k_265: 113  120  75  111  93  106  117  119  89  82  91  113  105  110  123  106  109  97  99  100  98  106  104  94  115  85  93  103  86  79  97  98  92  99  98  94  103  93  102  95  93  112  72
k_452: 109  103  91  100  90  101  110  92  108  101  98  104  103  91  96  104  95  94  102  114  97  108  100  104  105  97  103  82  98  110  105  98  101  87  96  103  104  94  110  90  98  88  105
k_28: 87  146  74  69  122  96  67  142  118  124  137  93  127  117  103  112  122  113  92  92  99  75  94  87  80  93  101  93  79  97  95  86  62  119  115  89  129  107  126  156  77  105  99
k_808: 69  47  101  85  80  118  103  130  88  102  142  71  123  69  122  113  114  71  114  99  88  116  95  129  109  91  77  95  97  96  117  104  86  75  132  66  90  81  74  95  79  114  106
k_145: 94  80  82  101  58  95  99  117  68  81  112  84  93  94  98  88  68  53  89  94  86  97  94  77  113  94  98  80  111  114  128  107  94  98  93  95  103  85  90  125  86  86  115
k_343: 85  90  93  86  87  105  89  120  112  93  91  105  71  92  56  105  110  96  84  61  136  146  146  100  20  104  105  101  122  76  106  124  71  93  153  120  96  102  156  127  79  111  92
k_897: 135  145  89  119  100  75  93  57  101  110  60  121  96  122  100  107  94  112  103  84  106  103  103  84  99  124  115  102  121  92  85  85  98  99  80  117  99  111  119  99  95  84  95
k_496: 103  100  94  92  92  103  110  80  104  102  96  97  103  93  94  106  90  101  101  111  106  110  101  96  106  99  101  91  97  112  101  89  98  91  99  109  102  102  104  100  92  90  104
k_983: 82  110  84  100  89  111  111  111  103  93  107  92  128  75  110  106  111  103  136  109  107  88  94  88  98  90  109  117  76  115  114  97  88  109  114  89  94  85  92  116  94  97  99
find: 87  146  74  69  122  96  67  142  118  124  137  93  127  117  103  112  122  113  92  92  99  75  94  87  80  93  101  93  79  97  95  86  62  119  115  89  129  107  126  156  77  105  99
k_28
find: 113  120  75  111  93  106  117  119  89  82  91  113  105  110  123  106  109  97  99  100  98  106  104  94  115  85  93  103  86  79  97  98  92  99  98  94  103  93  102  95  93  112  72
k_265

k_344: 98  24  90  49  115  123  122  114  116  89  123  84  83  117  81  119  88
k_978: 99  148  156  154  127  74  99  46  48  156  93  154  153  49  151  54  156
k_305: 100  55  25  40  94  164  135  183  183  23  144  19  18  183  18  181  23
k_896: 96  112  100  107  118  115  119  100  103  99  119  94  75  103  90  107  99
k_318: 101  87  87  86  91  104  97  114  113  87  99  89  89  112  90  111  87
succ: 48
156
succ: 111
87
succ: 25
40
succ: 97
114
find: 96  112  100  107  118  115  119  100  103  99  119  94  75  103  90  107  99
k_896
succ: 74
99
succ: 46
48

k_573: 83  97  147  83
k_411: 84  104  96  50
k_231: 84  57  101  62
k_989: 84  57  146  85
succ: 96
50
succ: 147
83
succ: 146
85
succ: 97
147
find: 84  57  146  85
k_989
succ: 101
62

k_765: 150  79  135  108  97  80  132  104  80  96  70  67  74  64  140  125  105  127  71  98  140  110  47  102  63  135  123  67  57  103  131
k_913: 143  133  123  111  117  132  131  105  85  107  78  92  80  85  30  113  95  32  156  96  40  73  170  72  78  109  56  85  178  81  39
k_420: 167  80  153  116  89  79  145  99  70  109  70  64  69  64  156  137  110  126  67  54  115  101  90  96  70  129  108  71  82  70  109
k_551: 156  85  163  104  103  83  137  106  76  103  57  60  54  54  114  140  89  134  82  96  110  109  79  108  49  110  120  42  73  92  123
k_535: 96  114  44  90  107  120  69  100  124  94  166  145  152  169  78  63  107  86  127  111  86  88  134  91  158  59  85  163  133  106  82
k_575: 97  116  104  109  113  127  106  94  80  100  86  81  82  82  54  109  109  64  140  113  56  87  157  82  95  86  70  89  165  83  79
k_962: 141  93  139  100  89  81  125  102  98  90  68  85  71  70  105  132  84  79  81  95  126  111  70  102  62  115  116  70  73  102  94
k_638: 83  80  70  85  73  74  82  96  118  95  115  117  124  117  157  90  106  158  55  107  160  120  52  112  128  88  144  124  52  105  157
k_422: 64  70  60  82  82  61  74  100  122  102  144  146  130  143  148  71  100  152  63  105  141  119  45  109  135  89  126  142  46  119  136
k_857: 127  124  119  119  120  115  115  108  86  98  82  78  81  81  64  120  102  61  138  110  80  96  134  104  82  92  82  74  132  93  75
succ: 49
110
find: 96  114  44  90  107  120  69  100  124  94  166  145  152  169  78  63  107  86  127  111  86  88  134  91  158  59  85  163  133  106  82
k_535
succ: 55
107
find: 83  80  70  85  73  74  82  96  118  95  115  117  124  117  157  90  106  158  55  107  160  120  52  112  128  88  144  124  52  105  157
k_638
find: 156  85  163  104  103  83  137  106  76  103  57  60  54  54  114  140  89  134  82  96  110  109  79  108  49  110  120  42  73  92  123
k_551

k_256: 114  135  128  104  92  105  133  109  85  81  91  150  159  89  127  152  134  104  165  70  56  125  132
k_745: 114  68  128  104  92  105  133  109  85  81  91  150  159  89  111  152  134  127  165  70  56  49  88
k_421: 130  74  123  85  107  103  6  115  144  145  83  78  67  141  77  90  97  89  50  126  165  75  21
k_49: 152  40  137  77  106  90  32  113  119  179  149  43  45  164  123  95  79  54  8  114  131  85  54
succ: 68
128
succ: 74
123
succ: 67
141

k_895: 109  69  78  105  106  70  37  130  75  97  98  87  111  74  93  116  81  99  73  54  105  115  111  81  138  147  79  153  87  110  72  94  79  65  59  65  66  124  66  86  63  125  79  38  62  124  83  97  108  126
k_209: 107  80  83  88  145  83  36  108  102  65  136  133  83  91  98  100  79  94  96  70  82  162  93  94  113  124  55  129  77  88  75  100  108  48  104  91  54  161  71  103  64  171  78  41  61  164  112  138  92  118
k_654: 107  69  78  105  106  70  37  130  78  97  98  87  106  74  93  116  77  99  73  54  105  115  111  81  138  147  67  153  87  110  72  94  79  65  59  65  100  124  66  86  63  125  79  38  62  124  83  97  108  126
k_424: 82  99  80  109  88  122  77  110  113  114  67  87  102  72  57  87  64  69  53  64  109  117  109  67  117  107  86  117  102  118  71  58  60  112  107  105  85  101  62  59  74  112  77  86  89  94  59  86  98  87
k_210: 84  66  105  135  121  76  108  109  75  144  89  111  85  64  84  120  93  113  90  92  84  108  90  66  118  133  53  136  77  136  105  92  98  59  138  68  127  111  103  77  101  125  113  100  47  124  88  125  91  108
find: 107  69  78  105  106  70  37  130  78  97  98  87  106  74  93  116  77  99  73  54  105  115  111  81  138  147  67  153  87  110  72  94  79  65  59  65  100  124  66  86  63  125  79  38  62  124  83  97  108  126
k_654
find: 84  66  105  135  121  76  108  109  75  144  89  111  85  64  84  120  93  113  90  92  84  108  90  66  118  133  53  136  77  136  105  92  98  59  138  68  127  111  103  77  101  125  113  100  47  124  88  125  91  108
k_210

k_973: 126  164  154  108  184  93  104  92  87  166  131  155  97
k_40: 113  151  144  142  135  147  93  134  125  138  75  148  73
k_191: 131  124  142  139  144  132  131  88  72  137  84  137  66
succ: 132
131
succ: 148
73

